a =
array([[114, 126, 125, 131],
       [121, 135, 150, 142],
       [114, 121, 142, 135],
       [121, 114, 135, 121],
       [125, 121, 121, 114],
       [140, 139, 114, 122],
       [141, 145, 121, 149],
       [122, 114, 131, 126],
       [126, 131, 121, 125],
       [135, 142, 149, 150],
       [139, 122, 126, 114],
       [131, 125, 114, 121]])
a[0][0]: 114
a[3]: [121, 114, 135, 121]
a[4][1]: 121
a[7]: [122, 114, 131, 126]
a[8][3]: 125
a[3][2]: 135
a[3][0]: 121
a[4][3]: 114
a[:, 1]: [126, 135, 121, 114, 121, 139, 145, 114, 131, 142, 122, 125]
a[5][0]: 140
a[8]: [126, 131, 121, 125]
a[:, 2]: [125, 150, 142, 135, 121, 114, 121, 131, 121, 149, 126, 114]
a[7][3]: 126
a[:, 3]: [131, 142, 135, 121, 114, 122, 149, 126, 125, 150, 114, 121]
a[6][2]: 121
a[11][3]: 121
a[2][0]: 114
a[9][2]: 149
a[1]: [121, 135, 150, 142]
a[8][1]: 131
a[10][0]: 139
a[10]: [139, 122, 126, 114]
a[1][1]: 135
a[:, 0]: [114, 121, 114, 121, 125, 140, 141, 122, 126, 135, 139, 131]
a[4][0]: 125
a[2][3]: 135
a[0][3]: 131
a[4][2]: 121

X = [136, 110, 138, 133, 156, 131]
X[-6] => 136
X[-5] => 110
X[2] => 138

M =
[[136 130 136 127 134 135 129 131 128 107]
 [103 118 127 126 109 116 129 106 112 135]]
M[0,0] => 136
M[:, 9] => [107, 135]
M[1,9] => 135
M[1,0] => 103
M[0,4] => 134
M[1,8] => 112
M[:, 5] => [135, 116]

A =
array([[132, 123, 132, 126, 131, 126, 121, 125, 121, 142, 126],
       [126, 130, 132, 131, 134, 133, 121, 131, 129, 122, 121],
       [127, 139, 138, 111, 136, 147, 131, 128, 128, 134, 129],
       [136, 134, 130, 131, 128, 134, 133, 133, 123, 124,  99],
       [132, 126, 121, 129, 138, 128, 131, 129, 135, 123, 128],
       [135, 131, 133, 126, 134, 128, 129, 131, 126, 127, 130],
       [137, 121, 126, 119, 123, 136, 131, 121, 129, 125, 118],
       [120, 129, 120, 125, 123, 125, 140, 133, 128, 133, 128],
       [125, 132, 131, 128, 128, 132, 130, 141, 130, 135, 123],
       [123, 129, 127, 123, 129, 123, 133, 135, 124, 121, 124],
       [127, 126, 126, 128, 130, 133, 127, 129, 125, 129, 129],
       [131, 125, 128, 132, 133, 133, 124, 129, 132, 134, 128],
       [127, 128, 132, 122, 129, 123, 130, 121, 120, 125, 124],
       [127, 124, 127, 130, 128, 129, 128, 131, 129, 127, 126]])
Rows and columns are counted from 0.
(0, 0): 132
(11, 0): 131
(12, 8): 120
(7, 4): 123
(12, 4): 129
(4, 1): 126
(13, 7): 131
(8, 10): 123
(4, 7): 129
(8, 8): 130
(3, 6): 133
(2, 10): 129
(8, 7): 141
(4, 8): 135
(6, 1): 121
(10, 8): 125
(9, 1): 129
(2, 8): 128
(9, 9): 121
(5, 3): 126
(7, 5): 125
(5, 2): 133
(10, 4): 130
(12, 3): 122
(3, 5): 134
(0, 9): 142
(4, 4): 138
(0, 5): 126
(11, 7): 129
(7, 7): 133
(1, 4): 134
(11, 9): 134
(7, 0): 120
(13, 9): 127
(11, 5): 133

data = [120 113 150 126 140 122 135 138 128]
data[-9] => 120
data[8] => 128
data[6] => 135

x = (128, 118, 143, 118, 115, 108, 103, 120, 143, 147, 119, 123, 108)
x[0] = 128
x[3] = 118
x[5] = 108
x[7] = 120
x[9] = 147
x[10] = 119

arr =
[[121 127 129 125 118 133 119 131 129 132 120 128 126]
 [128 125 136 129 109 125 104 135 123 131 127 131 118]
 [116 127 132 125 120 136 110 129 128 137 122 128 121]
 [118 126 134 126 117 133 107 130 126 137 119 128 120]
 [112 127 135 126 119 137 107 129 126 140 115 128 119]
 [124 124 125 125 128 129 140 113 134 137 124 123 122]]
arr[-6][-13] => 121
arr[:, -12] => [127, 125, 127, 126, 127, 124]
arr[:, 2] => [129, 136, 132, 134, 135, 125]
arr[-5] => [128, 125, 136, 129, 109, 125, 104, 135, 123, 131, 127, 131, 118]
arr[1][12] => 118
arr[4] => [112, 127, 135, 126, 119, 137, 107, 129, 126, 140, 115, 128, 119]
arr[-5][8] => 123
arr[-2][-6] => 129
arr[:, 11] => [128, 131, 128, 128, 128, 123]
arr[:, 8] => [129, 123, 128, 126, 126, 134]
arr[4][5] => 137
arr[2][-3] => 122
arr[-1][9] => 137
arr[:, -4] => [132, 131, 137, 137, 140, 137]
arr[-2][-1] => 119
arr[1][9] => 131
arr[0][10] => 120
arr[-4][-13] => 116
arr[:, -1] => [126, 118, 121, 120, 119, 122]
arr[3][-8] => 133
arr[-6][-2] => 128
arr[-3][-6] => 130
arr[-3][8] => 126
arr[5][0] => 124

W =
[[141 113 125 145 118 114 126]
 [131 118 121 134 138 116 110]
 [143 114 126 145 120 114 133]
 [141 129 149 128 120 127 147]
 [140 126 142 132 118 124 146]
 [136 130 144 128 138 128 141]
 [128 118 120 130 137 117 107]
 [125 136 138 119 131 133 126]
 [127 140 143 115 131 139 123]
 [126 140 143 115 130 139 124]
 [129 136 140 120 130 134 124]
 [130 130 148 125 126 130 130]
 [130 130 150 125 128 130 130]
 [127 139 140 114 133 135 122]]
Indices start at 0.
(0, 0): 141
(13, 1): 139
(8, 5): 139
(2, 6): 133
(4, 5): 124
(2, 4): 120
(3, 6): 147
(12, 2): 150
(13, 6): 122
(9, 2): 143
(10, 0): 129
(1, 4): 138
(10, 1): 136
(1, 1): 118
(6, 1): 118
(0, 1): 113
(0, 2): 125
(8, 4): 131
(0, 5): 114
(3, 0): 141
(4, 0): 140
(8, 3): 115
(6, 3): 130
(13, 0): 127
(7, 4): 131
(2, 1): 114
(8, 6): 123
(4, 6): 146
(11, 4): 126
(10, 4): 130
(7, 5): 133

m = [129, 144, 107, 110]
m[0]	129
m[1]	144
m[2]	107
m[3]	110
